Each row below holds a small network's activations on one input, seen along a few directions.
In each table, some parts of the input vary, and every possible input appears once, in random order.
A made-up example of a description, with smaller parts first: one of 6 places along a line, together with either a single point or one of 9 places along a line or (one of 3 separate values, together with one of 5 places around a ring).
Shared parts are said once, and a part with two or three values counts as separate values.
In the rows, zero is written as 128.

Table:
row 1: [166 121 170 120 123  66 137 107 105 117  93]
row 2: [118 153 100  98 134 107 163 113 106 156  63]
row 3: [122 133  68 110 144 171 120 118 117 123 137]
row 4: [120 174  79 109 142 148 127 125 109 147 180]
row 5: [ 25  44  46 140  68  66 204 161 139 145 160]
row 6: [134 117 182 155 117 131 110 126 153 104 105]
row 7: [116 144 112 103 155 149 133 183 137 175 169]
row 8: [135 123 176 173 129  91 136  88 110 100 106]
row 9: [171  98 145  96 117 129  96 123 134 107 144]
row 10: [176 100 147 104 114 115 120 111 126 109 108]
row 11: [147 110 178 107 127 136 103 152 150 108 145]
row 12: [118 137  64 123 140 144 123 102 103 131  85]
row 13: [155 101 173 116 111 126 115 144 138 113 101]
row 14: [105 139 128 120 156 121 163 141 107 158  61]
row 15: [131 130  76  83 139 159 126 130 134 149 121]
row 16: [152 154 152 165 116 110 102 133 140 112 204]
row 17: [164 145 179 116 122 106 116 170 155 129 186]
row 18: [ 96 124 115 143 134 183 146 132 139 148  83]
row 19: [146 112 151 159 115 142  84 103 143 104 156]
row 20: [177 137 157  92 120 107 108 139 130 127 197]
row 21: [164 144 146 126 121 105 106 120 118 109 203]
row 22: [140 165  83  89 147 139 132 151 126 162 171]
row 23: [151 139 149 140 122  72 133  85 103  86 102]
row 24: [132 115 176 145 119 141  86 140 157 110 145]
row 25: [160 105 138 129 119 116 114  85 117  91 121]
row 26: [161 123 135 124 122 127  92  98 138  94 161]
row 27: [121 123 105 102 148 170 119 163 147 157 117]
row 28: [100 132  86 152 138 171 129 110 120 132  92]
row 29: [ 99 148  93 122 148 122 148  92  77 133  77]
row 30: [145 113 145 169 114 124 112  92 131  86 113]
row 31: [ 96 139  85 134 139 183 116 110 134 134 138]
row 32: [ 80  30 111 156  32  31 182 149 153 102 184]
row 33: [129 134 195 160 128  85 144 127 134 110  91]
row 34: [138 141 185 146 130 119 111 162 159 120 198]
row 35: [156 120 185 140 131  69 132 134 129 120  83]
row 36: [107 171  96 147 136 159 132 141 117 154 182]
row 37: [118 124 105 101 143 162 146 143 133 155  72]
row 38: [ 93 159 103 165 140 123 155 101  95 134  72]
row 39: [124 122  91  82 134 161 139 117 113 155  82]
row 40: [ 97 157 120 134 151 165 139 169 135 161 173]
row 41: [ 88 143 137 151 147 136 161 138 110 155  68]
row 42: [102 133 108 131 145 188 115 146 152 153 128]
What do these inputs look like to the network? -> one of 2 separate values, together with either a single point or (one of 4 places along a line, together with one of 5 places around a ring)
The inputs of row 7 and row 17 match in every part but the choice among 2 separate values. If row 36 is changed in the same way as row 7 into row 17, which row does it become? -> row 16
The inputs of row 41 and row 33 match in every part but the choice among 2 separate values. If row 18 is changed in the same way as row 41 into row 33, which row does it become? -> row 6
Which other rows does row 19 become when the choice among 2 separate values takes its other values? List them by row number. -> row 31
Which other rows does row 39 become when the place on the ring of 5 takes its other values? List them by row number. -> row 12, row 18, row 28, row 37
A walk changes only the place on the ring of 5. It starts at row 27 and steps to row 42. List the rest of the walk in order. -> row 31, row 3, row 15

Table:
row 43: [125 100 100  84 129 126 147 128 111 155  61]
row 44: [129  98 186 161  78  73 118 169 168 115 244]
row 45: [115 142  81 139 129 100 147  91  90 118 107]
row 46: [108 151 133 172 151 141 129  81  99 118  48]
row 47: [151  84 188 131  63  33 111 110 140  87 148]
row 48: [153  96 171 114  85  44 109 151 144  94 222]
row 49: [110  90  78 110 112 102 157 120 107 137  87]
row 50: [184 137 210 135 130 163  62 153 167 110 214]
row 51: [ 85 144  91 164 136 158 157 134 134 163 200]
row 52: [140  74 215 189  84  31 136 136 134  88 104]
row 53: [214 132 208 119 131 103  76  98 110  88 131]
row 54: [149 149 104  81 141 159 123 107 109 126  62]
row 55: [ 76 119  84 136 116 149 157 177 157 176 181]
row 56: [122 156 134 142 164 150 137 121 129 129  20]
row 57: [126 132  83  69 135 150 149 173 121 155 140]
row 58: [120 149 109 112 179 204 122 177 142 167 166]
row 59: [130 158 101 118 146 135 118  74 101 113  88]
row 60: [ 83 120 121 180 125 124 175  81 102 123  67]
row 61: [130 155  84 111 143 167 107  93 124 133 156]
row 62: [105 115  70  93 113 128 163 146 138 137 159]
row 63: [151 156  83  85 158 178 106 134 135 138 128]
row 64: [105 101 123 140 133 137 151 149 129 143  11]
row 65: [ 93 164 106 140 168 180 100 133 146 147 176]
row 66: [ 98 141 100 109 145 161 140 193 158 187 163]
row 67: [102 141  66 126 131 130 135 115 114 129 179]
row 68: [211 145 196 105 128 138  72 114 135  85 197]
row 69: [ 85 102 120 152  98 117 180 123 113 130  45]
row 70: [184 135 238 165 132 102  99 103 130  92  79]
What do these inputs look like to the network? -> one of 4 places along a line, together with either one of 2 separate values or one of 5 places around a ring
The inputs of row 63 and row 54 match in every part but the place on the line of 4. If row 48 is changed in the same way as row 63 into row 54, which row does it become? -> row 47
Which other rows does row 57 become when the place on the line of 4 takes its other values? List them by row number. -> row 43, row 64, row 66
Which other rows does row 52 become when the choice among 2 separate values takes its other values? List them by row number. -> row 70
List by row number the other rows that have the place on the line of 4 in common with row 66. -> row 44, row 50, row 51, row 55, row 58, row 65

Table:
row 71: [125 158  85 109 146 165 140 131 120 145 139]
row 72: [117 137 168 154 137 144 118 137 141 121  88]
row 73: [143 141 148 128 145 135 122 103 110 116  81]
row 74: [119 105 148 149 118 112 130 148 142 128 122]
row 75: [142 129 100  99 134 118 123 107 117 113 129]
row 76: [101 138 105 133 143 167 138 153 138 153 146]
row 77: [129 116 131 125 109  91 138 125 120 123 127]
row 78: [139 100 152 139 103  77 127 111 130 105 110]
row 79: [121 131 145 151 137 153 131 141 129 149 104]
row 80: [101 126 109 138 116 132 153 156 137 143 165]
row 81: [122 110 171 160 110 103 128 134 143 120 100]
row 82: [139 145 123 128 152 144 125 106 109 141 105]
row 83: [115 108 113 127 100 110 141 124 128 121 149]
row 84: [202 138 196 108 139 135  64 155 153 111 230]
row 85: [137 130 122 111 124 117 127 103 110 110 118]
row 86: [104 113 128 148 120 128 134 142 147 136 140]
row 87: [153 127 143 119 125  99 121  92 115 100  94]
row 88: [108 141 122 141 144 162 124 144 138 140 114]
row 89: [136 140 109 110 144 155 126 124 116 141 114]
row 90: [130 141  79  96 141 123 137 111 114 144 152]
row 91: [104 115  91 117 101 117 141 140 132 128 162]
What do these inputs look like to the network? -> either a single point or (one of 4 places along a line, together with one of 5 places around a ring)
A walk changes only the place on the line of 4. It starts at row 78 and steps to row 77. List the rest of the walk in order. -> row 83, row 91
